These are the activations of a small neural network, seen along a few directions. Each row is one input.
Each table varies a few parts of the input and shows all the possible inputs, shuffled.
Descriptions start from the smaller parts, as in this example, which fits no table here: one of 8 places around a ring, together with either a single point or one of 9 places around a ring or (one of 2 separate values, together with one of 6 places along a line).
Shared parts are said once, and a part with two or three values counts as separate values.
(in the rows, 128 means zero)

Other details of the inputs shift rows strongly along two fixed directions, in all tables alike. That doesn't count.

A family of inputs:
R1: [ 98 180 169 134 120 124 168 135  95 165 110 110  90 124]
R2: [107 147 145 145 131 107 169 146 109 158 115 128 100 143]
R3: [105 173 162 137  93 129 163 141 103 160 114 122 121 117]
R4: [110 134 120  83 130 146  73 117 153  99 154 121 125 122]
R5: [105 143 164 146 108  97 187 151  97 163 116 133 122 126]
R6: [126 114 104  98 116 118  91 146 146  83 141 133 160 129]
R7: [112 149 131 145 101 109 177 170  98 147 103 112 120 115]
R8: [101 126 126  94 112 112 107 137 143  95 141 136 149 134]
R9: [203 104  48 215 137 191  67 111 148 175 127 136 123 125]
R10: [130 144 163 137 125 128 150 122 104 158 127 130 119 124]
R11: [107 167 178 130 126 120 178 135  93 169 121 117  93 123]
R12: [138 153 160 142 111 125 166 142  92 158 117 118 124 106]
R13: [133 110 110  86 144 112 101 142 140  75 139 128 142 140]
R14: [141 130 105 157 130 122 141 152 117 138 109 120 118 131]
R15: [120 130 135  92 116 136  84 117 136 105 150 125 143 113]
R16: [118 163 172 135 118 122 167 127  94 160 118 127 115 133]
R17: [167  96  42 228 149 174  84 122 162 191 127 145  99 142]
R18: [126 139 116  80 120 140  89 136 138  85 140 110 137 114]
R19: [114 129 123  89 131 145  75 115 147 106 155 117 121 112]
R20: [114 146 153 144 120 100 170 146 103 149 113 135 124 142]
R21: [210  98  77 205 155 175  86 106 135 177 132 139 117 127]
R22: [107 137 148  60 146 127  90 113 140  86 155 122 123 131]
R23: [119 145 151 138 121  98 196 168  89 148 107 121 117 130]
R24: [ 98  91 152  84 135 121 152  76 166  76 132 141 157 139]
R25: [151 146 142 137 127 132 138 130 104 145 122 123 126 128]
R26: [131 153 153 132 117 127 168 145  94 153 117 108 113 105]
R27: [145 129 111  87 141 144  75 124 139  84 139 111 134 119]
R28: [186  84  49 230 155 162  73 110 155 182 126 155 116 150]
R29: [114 118 103  84 121 118 100 153 146  75 138 123 148 127]
R30: [116 110 149 162 142 130 202  81 145 144 100 146 127 151]
R31: [171  82  64 203 159 158  90 118 157 178 141 147 104 134]
R32: [134 123 137 163 131 113 155 138 113 159 122 144 121 138]
R33: [103 161 173 123 119 122 167 134  99 162 128 115 100 111]
R34: [128 122 147  90 127 131  95 114 133 108 155 130 141 113]
R35: [130 144 158 143 116  95 188 159  93 147 107 130 128 129]
R36: [125 111 113  91 117 112  96 147 140  83 142 129 161 120]
R37: [185  79  61 195 150 152  97 132 147 156 129 137 119 125]
R38: [ 91  99 140  89 124 125 144  76 170  74 126 137 158 138]
R39: [133 135 134  62 141 129  94 127 130  73 144 113 137 125]
R40: [141 134 117 166 122 114 148 152 109 148 107 129 129 134]
R41: [147 118 129  75 147 137  91 123 134  84 152 117 136 117]
R42: [118 108 112 108 118 119  89 131 148 101 147 138 152 126]
R43: [142 135 130 155 126 108 159 154 104 146 112 134 130 140]
R44: [ 98 134 171 152 129 117 225  88 128 142  88 139 125 155]
R45: [123 159 140 118 106 134 144 144 103 135 119 101 121 103]
R46: [140 130 126  79 131 134  75 121 135  80 145 121 151 121]
R47: [ 90 155 146 148 108 109 178 159 105 166 112 121 104 124]
R48: [ 95 120 146  64 144  99 113 134 141  83 154 132 133 136]
R49: [102 103 124 116 128 140 144  75 177  92 115 141 152 148]
R50: [199  78  57 211 148 154  90 127 146 167 131 146 129 129]
R51: [110 112 111  96 146 121  83 128 154  95 148 133 130 139]
R52: [ 96 102 142  90 141 128 140  67 174  70 121 141 158 152]
R53: [130 151 144 151 121 137 134 120 110 160 118 126 117 127]
R54: [132 131 129  85 113 133  86 128 131  93 145 116 151 107]
Each input here is: one of 6 places around a ring, together with either a single point or (one of 2 separate values, together with one of 4 places along a line).
The inputs of R10 and R3 match in every part but the place on the ring of 6. If R32 is changed in the same way as R10 into R3, which row does it become?
Answer: R8
The inputs of R41 and R26 match in every part but the place on the ring of 6. If R30 is changed in the same way as R41 into R26, which row does it become?
Answer: R24
A walk changes only the place on the line of 4. It starts at R33 and steps to R34. List the rest of the walk in order.
Answer: R12, R26
A walk changes only the place on the line of 4. It starts at R31 and steps to R5. List the rest of the walk in order.
Answer: R50, R37
Change only the place on the ring of 6 in R12. List by row number the other rows that result.
Answer: R9, R21, R25, R46, R54

A family of inputs:
R55: [154 122  81 208 126 141 135 148 123 183 110 134 110 133]
R56: [172 112 102 196 138 154 136 110 128 171 112 134 120 131]
R57: [ 82 136 158 121 118  95 193 131 125 124 110 135 130 143]
R58: [129 155 160 119 118 120 144 148  96 139 124 116 120 115]
R59: [146  69  98 101 158 134  82  90 180  67 148 148 163 146]
R60: [159  88  83  98 143 137  59 123 159  73 151 134 160 128]
R61: [107 132 137 128 129 136 130 111 139 135 129 131 118 133]
R62: [117 148 163 127 120 126 174 109 108 140 114 123 127 127]
R63: [115 142 159  56 115  99 120 156 113  75 141 116 151 114]
R64: [103 151 177  58 118 116 136 121 117  88 138 114 141 115]
R65: [139  88  85 107 149 146  58 102 175  87 155 138 143 136]
R66: [103 167 157 124 112 112 152 159  96 154 123 115 106 118]
R67: [172 118  68 224 136 155 111 149 124 202 119 135  97 130]
R68: [ 94 164 164 124 112 121 163 135 107 152 119 118 108 122]
The inputs of R62 and R61 match in every part but one. If R59 is changed in the same way as R62 into R61, which row does it become?
Answer: R57
What is each input in this table made of?
Answer: one of 2 separate values, together with either a single point or one of 6 places around a ring
Change only the choice among 2 separate values in R58. List by row number the other rows that result.
Answer: R66
